Each row below holds a small network's activations on one record, seen along a few directions.
Here are examples, each followed by its value of one field, MUB.
The word missing means that the record has no MUB.
Other fields move the rows too, some of them a lot.
In the rows, zero is written as 500.
Strong random noise was added to every row along 2 fixed directions; ignore it. To show where, here is one row again and again, with new noise each time:
[615 560 481 444 249 493 481 488 523 605 750 577 355 325 584 446 442 443
 504 428 688 440 374 533]
[591 556 558 520 326 541 456 497 669 628 748 493 356 365 603 444 377 393
 515 485 623 406 400 510]
[616 559 370 321 208 407 542 495 298 538 700 660 387 306 521 481 581 504
 458 355 739 507 395 570]
[421 524 533 408 666 435 592 598 533 436 462 320 540 562 403 622 652 356
 350 516 421 518 700 541]

[593 458 467 425 558 497 558 571 393 335 569 592 408 467 502 454 482 555
 396 413 446 401 551 450] : zivok
[406 499 471 536 660 585 520 452 603 448 463 391 645 459 337 634 508 439
 460 625 490 484 589 508] : lozil
[762 651 637 511 633 726 310 459 631 343 588 304 333 310 604 469 675 655
 443 404 561 592 579 592] : duga
[416 460 411 268 612 385 633 579 254 310 290 524 605 521 296 725 792 471
 400 391 370 616 581 496] : kataf
[679 591 532 605 283 629 257 405 512 588 739 481 224 176 678 342 459 680
 597 390 651 515 256 536] : bef
[341 474 367 346 487 423 577 564 408 390 347 562 579 557 398 580 605 531
 464 443 419 532 489 565] : lozil
[526 398 579 487 482 536 444 465 427 437 591 441 553 551 511 580 392 510
 489 502 484 483 521 596] : zivok
[404 497 485 504 739 443 685 591 321 454 425 520 574 531 381 577 704 473
 408 414 409 572 629 627] : bep
[542 550 421 500 356 480 536 537 486 531 659 500 384 384 547 441 533 480
 424 446 580 472 504 527] : lel
[515 469 556 605 525 573 505 533 680 523 577 533 447 420 570 484 316 420
 561 506 322 371 410 321] : kataf
[553 558 539 567 462 521 348 603 597 665 599 613 537 480 527 463 292 429
 675 489 616 405 402 494] : bep
[485 511 422 372 406 272 566 409 355 550 518 632 569 627 404 654 528 428
 540 526 431 616 486 444] : duga
[546 520 479 436 421 448 515 656 442 517 571 419 545 489 500 620 537 482
 539 530 546 425 485 532] : lel
[526 559 355 450 429 530 486 476 308 458 519 491 336 478 446 479 656 701
 522 414 533 531 374 563] : bef
[471 378 563 403 441 471 481 434 260 406 606 508 600 557 485 586 363 531
 512 469 529 504 575 607] : zivok
[552 581 318 314  86 289 595 417 232 712 659 907 553 430 507 447 421 593
 643 532 565 475 370 530] : duga
[528 519 378 450 555 534 427 602 410 529 467 538 549 556 471 541 530 512
 522 406 549 548 526 544] : bep
[530 481 631 694 338 625 368 437 764 747 698 588 422 476 711 376 237 447
 582 572 562 371 258 350] : missing
[432 472 544 578 637 554 523 557 619 468 424 350 497 651 435 517 526 454
 430 530 403 605 549 502] : nokin
[596 462 586 510 427 590 456 468 597 507 559 523 434 402 486 543 461 419
 600 423 460 456 390 409] : kataf
[675 552 428 596 304 497 513 622 463 497 635 469 459 387 604 499 483 620
 543 501 617 389 361 494] : lel
[500 397 548 642 750 496 549 503 680 424 319 320 480 589 518 548 600 474
 465 618 379 555 731 530] : gef
[486 555 627 673 779 666 419 520 762 436 380 221 486 563 601 418 370 290
 450 699 293 450 652 520] : gef
[506 487 529 602 489 562 453 509 636 558 452 460 362 539 538 565 378 496
 484 502 528 554 482 433] : nokin
[417 491 448 438 335 465 477 473 533 474 494 633 472 502 505 482 448 532
 529 425 523 493 373 537] : lozil
[479 534 409 341 683 397 568 552 169 233 204 392 581 489 421 614 867 514
 293 444 424 676 716 613] : gef
[416 478 541 464 525 420 450 479 671 791 595 516 501 413 552 373 208 490
 624 621 486 339 434 428] : bef
[420 474 482 475 490 480 551 463 491 541 417 492 552 581 503 522 496 494
 449 478 471 493 425 459] : missing
[380 433 351 221 571 325 636 575  73 410 297 623 693 606 346 667 858 542
 307 444 507 628 590 503] : missing
[637 505 441 452 201 556 516 516 391 537 656 653 411 343 540 296 458 588
 563 476 683 584 322 521] : nokin

Which value of MUB does each new row have?
[490 467 505 535 308 497 485 474 493 671 618 659 520 479 627 422 410 501
 520 528 569 411 312 396] : missing
[439 477 540 562 607 499 588 560 536 396 491 377 561 604 382 445 550 468
 475 574 435 645 528 448] : nokin
[313 449 648 542 700 535 532 557 662 570 358 391 655 700 496 549 508 398
 427 648 326 449 635 420] : missing
[354 436 519 428 777 429 688 595 411 329 291 434 693 598 343 627 613 380
 465 482 170 482 760 338] : kataf
[531 493 659 655 575 546 505 519 637 589 624 521 410 455 495 502 480 408
 531 466 525 463 419 588] : bep
[679 486 383 332 268 401 514 441 209 359 686 831 333 358 553 351 441 647
 436 271 662 465 426 466] : zivok
[515 526 437 536 394 546 554 481 373 601 592 689 431 457 519 453 510 548
 546 355 612 522 401 632] : bep
[721 549 305 410  84 565 460 442 365 600 783 706 295 273 624 366 482 600
 523 331 787 524 236 582] : lel
[267 520 593 622 729 583 510 401 649 330 465 316 686 634 371 636 457 455
 470 627 458 494 765 477] : lozil
[468 400 600 484 468 509 450 440 418 461 601 469 571 572 508 586 328 493
 513 510 479 480 535 564] : zivok
